A small network was shown many inputs. Here are its activations along a few directions, one row for each input.
Each table varies a few parts of the input and shows all the possible inputs, shuffled.
A made-up example of a description, with smaller parts first: one of 4 places along a line, together with either a single point or one of 9 places around a ring or (one of 3 separate values, together with one of 8 places around a ring).
Shared parts are said once, and a part with two or three values counts as separate values.

Other details of the inputs shift rows strongly along two fixed directions, in all tables alike. That doesn't count.

Table:
x1: [ 16  18  24   5 -58  31 -16 -27  12 -66 -28 -85]
x2: [-36   9  18 -16   9 -48  20  10   6  36 -23  28]
x3: [  -8   31    2   17  -12   93    2  -40   -2  -59   -3 -102]
x4: [ 22   9  39  -4   2  51  -1 -34  14 -36 -25 -98]
x5: [ 15  25 -78 107  29   7 -36  95 -56  45 114  46]
x6: [ -8  30 -85  73  -5  54 -33  42 -58  -2  64 -38]
x7: [-17 -37 -10 -41   7 -71  10  19  30  45   9  85]
x8: [ 25 -23  35 -32 -20 -38 -10  -5  10 -10 -38  51]
x9: [ 15 -20 -18 -11   0  19   7 -21   1 -22  -6 -45]
x10: [   2   27   42    8  -24   82  -34   -7   24  -41   12 -115]
x11: [-11  13  48 -29   8  35 -28 -20   4 -10 -26 -30]
x12: [  8  35 -21  70  31  50  -2  14 -42  11  42   5]
x13: [  3  21 -10  50  18  -7 -15  50 -15  37  61  23]
x14: [  -7   25   16    5  -30   73  -29   -9   22  -51   22 -120]
x15: [-19  -3 -74  25  26 -57  -2  49 -34  62  37  99]
x16: [  9 -40 -26 -32  31 -72  28  -2  10  40 -11  76]
x17: [-38   8  17 -39  -9 -12   9 -18  17  -8 -30 -29]
x18: [ 18  -7  -9   2 -55   9 -12  -9  -3 -40 -15 -26]
x19: [ -9  -7 -77  41  35 -39  29  29 -32  56  40 109]
x20: [ 12  14 -22  44  29  66 -15   4 -35  -9  33   4]
x21: [-28 -35  10 -64  -4 -16  47 -44  26  -4 -45  29]
x22: [ 31 -20  28 -28  24  32 -15 -27   7 -23 -20 -27]
x23: [-11 -14  -4 -20 -26  23 -12   2  20 -17  18 -38]
x24: [ 21  38 -69  94  15  30  -1  30 -44  -5  63 -66]
x25: [-37 -25  76 -81   9 -51  68 -53  52  13 -80  42]
x26: [ 25  -5  45 -18  22  23  -5 -31  10 -15 -22 -39]
x27: [ 13 -29 -15 -20 -22 -82   9  10   7  20 -21  92]
x28: [ 15 -16  81 -59 -27 -48   7 -30  35 -10 -69  31]
x29: [-15   3 -45  27  40 -53  -5  58 -42  64  35 104]
x30: [ -5 -24  84 -74 -41 -86  37 -33  53  -4 -91  35]
Each input here is: one of 5 separate values, together with one of 6 places around a ring.
Changing only the choice among 5 separate values turns x18 into x23. The same change can be made to x28. Which row results? -> x13
Which other rows does x8 become when the choice among 5 separate values takes its other values? List them by row number. -> x5, x20, x22, x29
Which other rows does x12 become when the place on the ring of 6 takes its other values? List them by row number. -> x3, x19, x20, x21, x25
Which other rows does x10 become when the choice among 5 separate values takes its other values? List them by row number. -> x2, x4, x25, x30

Table:
x31: [ -2  -4  10 -15  -6   5  10 -19  12  -8 -15 -11]
x32: [ 15  39 -55  94   0  47 -32  49 -54   0  70 -24]
x33: [  4   0   7  -7  -6  -2 -14   0   3  -2  -4   2]
x34: [-10   9  -9  16   7 -30  11  18  -6  27  13  36]
x35: [ -3 -11  25 -21  -6 -12   5  -3  13   0 -16   8]
x36: [-12  -3  -7  -8   4 -28  16   1   1  11 -10  17]
x37: [  2   0  -3  -4  -9  16 -18  -2   3 -12   0 -16]
x38: [-2  7  8 -1 -1  2  3 -8  1 -1 -8  1]
x39: [-16  -5  14 -24  -3 -11  11 -13  20   2 -17   6]
x40: [  2  -3  14 -15  -1  -3   7 -14  10 -11 -15 -16]
x41: [ -4  -8  20 -22  -7 -11   5 -10   6  -4 -20  12]
x42: [  0  -7  -3  -8  14  31  -6 -11  -2  -4   5 -14]
x43: [  9   1   9   5  -7  18  -5  -2  -4 -14  -4 -15]
x44: [  9  -4 -23  16   5 -32   5  18  -9  17  14  39]
x45: [  3   7  10   4  -1  11  -5   1   1  -6  -1 -27]
x46: [ -8  -3 -23  12   2 -27  14  17 -12  17   9  39]
x47: [  1   9   6   3  -1  12  -5  -6  -6 -10  -6 -23]
x48: [ 12   1 -17  13  -7  14 -11   1  -9  -8   9 -13]
x49: [ 10  10 -25  34  -7  30  -8  10 -22 -12  24 -23]
x50: [  6   6   7   6   0  11  -2  -4  -3  -9  -6 -25]
x51: [-10  -4  -2  -5   1 -24  17   2   9  17   1  19]
x52: [ -8  -2 -15   6  30 -18   4  15 -15  32  15  48]
x53: [ -9  -1 -19  10   7 -38  18  19  -6  26  13  24]
x54: [  7  -3  -3  -3 -10  14 -14  -3   3 -10   3 -19]
x55: [  4   0   7   1  -8  16  -6   0   3 -15   6 -17]
x56: [ -5   2 -14  14  10 -38  16  21  -4  23  16  26]
x57: [  6   6   4   6  -3  17   1 -10   4 -13   0 -17]
x58: [ -2 -12   5 -26  -7 -12  -1 -13  11  -5 -22  12]
x59: [  1 -12  15 -20  -5 -12  10 -10  10  -7 -15  10]
x60: [  4  -5   4  -6  18  30 -10 -10   1  -7   7 -11]
x61: [  7  -4  15 -18  -9   3 -12 -14   6 -11 -19  -3]
x62: [ -5   1   1  -2 -10  19  -8  -1   0 -13   1 -17]
x63: [ -5  -1  -6 -10  16  34 -10  -8  -3  -5   2 -10]
x64: [  5  -3 -19  14   4 -33   2  23  -5  20  18  37]
x65: [ 16   0   4   3  -7  15 -15  -4  -2 -12  -6 -13]
x66: [  2   7   7   4  -3  16  -2  -5   9 -10   6 -20]
x67: [-12  -1  -7  -4   2 -21  17  -2   4  12  -7  25]
x68: [  1 -11  20 -23  18  18  -4 -14   7   0 -12   0]
x69: [-10   6  -9  11   9 -37  11  20  -9  26  10  29]
x70: [-16  -7  13 -27  -1 -18  10  -9  16   2 -19  -1]
x71: [  6   8   8   8  -3  18  -1  -7   1  -9  -5 -17]
x72: [  2   8  12   6  -3  17  -4  -3   6  -6   0 -20]
x73: [  5 -11  20 -23  -6 -15  -5  -5  15   1 -18   9]
x74: [  0  -2   1  -1 -11  17  -4  -2   1 -11   4 -20]
x75: [-2 -1 -8  2  1 -8 10 -2 -3  2 -1 -8]
Changing only one part turns x69 into x45. The same change can be made to x47. Which row results? -> x50
Changing only one part turns x44 into x65. The same change can be made to x55. Which row results? -> x35
What do these inputs look like to the network? -> one of 5 places around a ring, together with either a single point or (one of 2 separate values, together with one of 4 places along a line)
List by row number the other rows that have the place on the ring of 5 in common with x62. -> x36, x37, x39, x46, x58, x63, x67, x70
Which other rows does x48 become when the choice among 2 separate values takes its other values? List them by row number. -> x54
Which other rows does x41 become when the place on the line of 4 takes its other values? List them by row number. -> x38, x47, x61

Table:
x76: [-14   5 -14   6   3  28  -3   4  -3   0   3  -3]
x77: [  7  17 -31  45 -10   3  15   9 -15  -8  20 -35]
x78: [  3  10 -33  18 -15  29 -20   7 -15 -23  21 -47]
x79: [  7 -13  34 -25 -14 -27   3   1  12   1 -23  29]
x80: [ 14   9  35  -8 -27  37 -27 -20  16 -36 -10 -41]
x81: [ 19  -3  24 -17  17  48 -28 -23   6 -25 -18 -44]
x82: [ -1  -3 -54  38  -4 -25   5  32 -16  27  32  29]
x83: [ 10   1  29 -19   6  51 -19 -24  22 -29  -1 -47]
x84: [ 20  -9 -15  -5  -5   0 -11 -15  -9  -9  -8  -4]
x85: [  7   6 -12   7  15  28 -10  -7 -18  -3  -7   4]
x86: [-10  10 -10  21  27 -53  42  21  -6  47  20  32]
x87: [ -1 -16 -23  -4  -1 -57  24  11   9  21   5  61]
x88: [ -8   1  23 -26   4  41 -23 -20  12 -23  -1 -62]
x89: [ -4  16   0   8 -17  -2 -17  19  -7  -4   6 -13]
x90: [-15 -20  39 -47 -20 -49  10  -8  34  13 -38  35]
x91: [  9  47 -48 111   0  -5  -1  58 -48  17  59  -7]
x92: [  1  -1  24 -22  -1  51 -21 -19  19 -15  -4 -55]
x93: [  2 -41  21 -56 -10 -44  24 -19  25   0 -37  38]
x94: [  6 -11  -4   7  24 -11   5  21  -7  20  18  31]
x95: [-11 -15  -6  -8  14 -31  23   4 -13  28   4  65]
x96: [ 25  13   5  19  -9  17 -29   5 -16 -14  -3 -14]
x97: [-28   4 -25   5  12 -15   8  11 -15  17  13  25]
x98: [-23 -26  44 -71   4 -27  25 -39  43  -3 -50  41]
x99: [-13  20  -4  21   7  13  24  -8 -10   0   1 -20]
Changing only one part turns x91 into x99. The same change can be made to x80. Which row results? -> x98
What do these inputs look like to the network? -> one of 4 separate values, together with either a single point or one of 5 places along a line
Which other rows does x81 become when the place on the line of 5 takes its other values? List them by row number. -> x83, x88, x92, x94
